Each row below holds a small network's activations on one input, seen along a few directions.
Each table varies a few parts of the input and shows all the possible inputs, shuffled.
A made-up example of a description, with smaller parts first: line(4) and (point or line(9) or (values(3) and ring(5))).
Shared parts are said once, and a part with two or three values counts as separate values.

Other details of the inputs shift rows strongly along two fixed directions, in all tables alike. That doesn't count.
To show where, the next rows are all for the same input, with only those details redrawn:
[  7  17  14   0  12  -1   4 -24  -1 -24 -20  19 -33  -3   7]
[ 12   4 -35  -4 -18 -13  14 -18 -63  -4   1 -18  36  15 -13]
[ -4  -3 -40   5 -16   5  -8  15 -12   4   5 -24  42  18  -7]
[-15   6   4  13  14  23 -25  24  68 -14 -11   7 -20   4  13]
[ 23  24  18  -9  11 -20  25 -58 -53 -31 -25  24 -38  -7   2]
[ 16  22  18  -5  12 -11  16 -43 -28 -29 -23  23 -39  -6   4]

Table:
x1: [-26  17   5  15  17   8 -23  45  90  -6  11  14 -12  -8   1]
x2: [-27  -8 -13  11 -19   8   2  19   4  30  20 -30  58   6  -7]
x3: [  7 -11 -16   8 -17  -6  22 -31 -68  18  11 -14  46  14  -2]
x4: [ -3 -25 -13  16 -19  -1  10  -9 -37  15  11 -15  32  -5   5]
x5: [ -7   8  18  -4  13  25 -13  19  79  16  -2   3 -17 -17  -3]
x6: [ 20 -26 -16 -11 -17 -10   7 -27 -45  13   3  -3   0  -1 -27]
x7: [ -3   8  18   1  21  18 -14  25  80  11  17  17 -14 -19  -8]
x8: [-17 -23 -35  14 -25   8 -23  41  21   1  10 -21  16  14 -15]
x9: [-15 -19 -38  19 -16  14 -26  50  36   0   8 -31  34   3  -1]
x10: [ 15  20  17  -4  12  -9  13 -39 -24 -28 -22  21 -36  -5   5]
x11: [  1  -8  10   2  19  32 -24  11  75   9  -5   7 -18  -2   5]
x12: [  3  14 -33 -10 -11 -19  20 -15 -64   0  11 -28  24   8 -13]
x13: [  5  36  24 -11   8 -25  25 -39 -23 -20 -22  20 -37 -18  -4]
x14: [ 13  11  19 -15  22   6   8 -27  10   4   0   5 -36 -16   0]
x15: [-23 -12 -19  14  -9  13  -2  18  -2  28  30 -38  45  12   2]
x16: [-15  11  37  11  16  -1   9 -11  18  -1  16  24 -11 -16   1]
x17: [  9 -32 -17 -34 -21  -9 -16  60  -4  32  21 -20  50  24   6]
x18: [  4  -9  60 -14  18 -17  11  16 -18  -2 -13  30 -28   5  29]
x19: [ 17 -13  13  -3  12   5  -4 -17  18   1 -12  11 -28 -25   3]
x20: [  8   8  34 -24   7 -23 -17  34  -3 -16 -14  25 -34   7  26]
x21: [-24 -35 -11  21 -18  16  -9  20  11  18  14  -7  14   9  -3]
Q: Describe the family of inputs behind these rows.
A: values(3) and (point or line(6))
Q: Changing only the values(3) part turns x17 into x18. The same change can be made to x19. Which row results?
A: x4
Q: Start at x21 and move only the line(6) part, one step at a time. The first step leads to x4. Which rows follow, in order?
A: x3, x15, x2, x16

Table:
x22: [  3  20  41  -9  19 -13   0   2   8 -18  -2  32 -36  -9  16]
x23: [-23  14  -7  19  17  25 -22  19  73  -4   9  -3   2  -1   8]
x24: [ 19  17  -9  -8  13  -5  17 -35 -21 -13  -8  -1 -15 -11 -11]
x25: [-25  15  -4  21  15  26 -14  22  76  -1  -4  -3   7  -2   6]
x26: [ -6 -25  20   2   6  13   2  -5   7  23  10   1   4  -5  12]
x27: [ -8 -17  31  -6   6   5  -2  28  50  24  22   8  -1  -8   7]
x28: [  8 -19 -19  -2  -3   5  -5  16 -14   3  -3 -18  14  12   7]
x29: [ 11   6  19   1   6 -13  11 -32 -48 -16  -7  14 -13   3  17]
x30: [ 13  16  30 -22   5 -22   5  -8 -14 -10 -12  17 -33 -12  10]
x31: [ 31  -9   2 -17  -8  -6  12 -31 -51  -7 -14  14  -8   8   3]
x32: [  1 -15 -24  -2 -21   1  -8  14 -28  12   0 -31  36  14   8]
x33: [ 14   6   0   1   2  -1  27 -46 -34  24  13  -7  13 -15 -18]
x34: [ -2   7 -45  -3 -19   3   0  -1 -14  14   9 -37  45   2 -14]
x35: [ -4   5  -3 -16  -8 -13   4  22 -22  10  10  -7  15  14  -6]
x36: [ -5  -1  -2   7  -9  -3  -5  -6   4 -10  -9  -1 -18 -10  -2]
x37: [ -9   8  22  19  12  -1  -4 -13  23 -27  -6  26 -41 -11   8]
x38: [ -9 -21   2  15  -8  10   5  -4   4  22  18  -2   7 -14 -13]
x39: [ -1   7  37   8  17   0   8 -17   1 -18 -25  24 -29   0  25]
x40: [ -2   4  -8   3  12  31 -30  16  82  -1  -4   2  -8  -2  -6]
x41: [ -5   8   7   3  -3 -11  13 -26 -27 -16  -6  10 -28  -2  -9]
x42: [ 10  -7 -17 -17  -4 -16  -4  31 -17  10   8 -13  21   8  -6]
x43: [ -7  15 -23  -1  -3   3   7 -12  -8   4   7 -21  19   9 -15]
x44: [ -4 -17 -26  10  -8   5 -11  19  11  -5   3 -14   6  -1 -11]
x45: [  9 -11 -23 -19 -13  -6 -15  38   3  19   8  -3  28  14  -8]
x46: [ -8   1  -7  -4 -11  -8   2  37 -11  10   9  -8  41  10  -1]
x47: [  4 -20 -35   7 -24   3 -15  13  -1   5   8 -13  28  11 -22]
x48: [  3   6  -1  10 -10 -22  29 -36 -54 -16 -10  11   0  -5  -8]
x49: [ -7   7  42   1  22  10  -5  -7  25 -16 -22  21 -55   2  24]
Q: Changing only one part turns x48 into x46. The same change can be made to x37. Which row results?
A: x22
Q: Describe the family of inputs behind these rows.
A: line(4) and (point or line(6))
